A small network was shown many inputs. Here are its activations along a few directions, one row for each input.
In each table, some parts of the input vary, and every possible input appears once, in random order.
Descriptions start from the smaller parts, as in this example, which fits no table here: values(2) and (point or ring(9) or (line(4) and ring(5))).
Shared parts are said once, and a part with two or three values counts as separate values.

Other details of the inputs shift rows strongly along two fixed directions, in all tables alike. That doesn't count.

A family of inputs:
x1: [0.096 0.762 -3.519 -0.761 4.808 2.985 3.329 2.720 0.921 0.427 -2.689 0.955]
x2: [2.428 -4.151 1.940 0.566 -1.810 -1.603 0.017 -5.637 -2.821 2.668 2.149 3.629]
x3: [0.866 -4.642 3.467 -0.546 -3.701 -2.036 0.523 -7.153 -0.511 1.614 1.461 2.875]
x4: [-0.407 1.256 -2.411 -1.802 5.144 4.303 4.207 1.700 -0.183 1.912 -1.783 -0.752]
x5: [0.841 -5.269 2.162 -0.082 -4.244 -2.184 0.278 -6.048 -0.111 0.362 1.628 4.103]
x6: [-2.248 -1.005 -2.853 -2.373 4.252 2.696 4.493 1.921 3.302 -0.978 -4.116 0.125]
x7: [-1.631 0.579 -1.923 -2.650 3.694 4.112 4.682 0.962 2.595 -0.218 -4.186 0.130]
x8: [1.875 -5.682 0.214 0.690 -1.907 -2.526 -0.229 -4.271 -2.824 1.155 2.090 4.468]
x9: [1.845 5.177 5.346 2.761 0.587 -2.154 -5.824 4.840 -1.265 -3.921 3.021 -5.320]
x10: [-1.125 -0.324 -2.163 -2.452 4.293 3.448 4.827 1.057 4.247 0.092 -2.487 -0.366]
x11: [0.473 0.320 -4.147 -1.132 4.558 3.676 3.442 2.830 1.054 0.460 -1.578 0.999]
x12: [1.258 5.402 5.014 3.085 -0.191 -2.272 -6.127 5.549 -2.129 -4.698 0.815 -3.967]
x13: [1.843 4.980 4.282 2.226 -0.513 -1.379 -6.266 5.881 -2.221 -5.081 2.929 -3.793]
x14: [-1.918 0.732 -1.310 -3.303 4.117 4.554 5.562 0.445 2.299 0.853 -2.957 -1.472]
x15: [-1.849 5.024 -0.632 1.319 -4.939 -1.736 -5.220 2.763 2.129 -1.018 1.433 -4.292]
x16: [-2.000 -1.562 -3.625 -2.916 4.046 3.354 4.649 1.943 3.600 -1.035 -3.014 0.159]
x17: [0.010 1.196 -3.164 -1.253 4.799 3.798 3.513 2.150 0.109 0.858 -2.983 0.690]
x18: [0.099 -4.317 3.156 -0.902 -4.627 -1.261 0.961 -6.925 -2.165 1.116 1.227 3.071]
x19: [1.215 -3.094 2.155 0.622 -2.333 -1.507 0.286 -5.191 -4.395 2.040 0.790 3.562]
x20: [0.438 -4.648 2.717 0.319 -3.810 -2.737 0.157 -5.898 -0.280 0.295 0.388 3.919]
x21: [-0.831 5.695 -1.271 2.275 -3.547 -1.457 -5.330 3.653 -1.493 0.420 2.377 -4.023]
x22: [-2.347 1.092 -1.461 -2.929 3.584 4.376 5.263 0.895 1.577 0.033 -4.309 -0.609]
x23: [-0.947 4.111 -2.019 3.140 -2.525 -3.721 -5.983 4.517 -0.068 -0.613 1.255 -3.242]
x24: [-2.315 3.380 -0.699 1.694 -3.578 -3.737 -5.199 3.211 3.343 -1.042 1.637 -5.081]
x25: [2.382 -4.112 1.037 0.433 -2.439 -1.081 -0.057 -5.111 -3.349 1.916 2.026 4.368]
x26: [2.526 -4.645 1.543 1.021 -1.673 -2.332 -0.066 -5.097 -2.007 2.191 2.367 3.942]
x27: [-0.577 3.745 -1.839 2.950 -2.045 -3.578 -5.887 4.291 0.647 0.191 2.510 -4.077]
Description of these inputs: values(3) and (point or (values(2) and line(4))).
Q: Changing only the values(3) part turns x11 into x1. The same change can be made to x21. Which row results?
A: x19
Q: Which other rows does x20 become when the values(3) part takes its other values? List them by row number.
A: x5, x10
Q: Which other rows agree with x27 in the values(3) part? List them by row number.
A: x2, x3, x4, x9, x10, x14, x24, x26
Q: Which other rows does x16 become when the values(2) part takes its other values? List them by row number.
A: x8
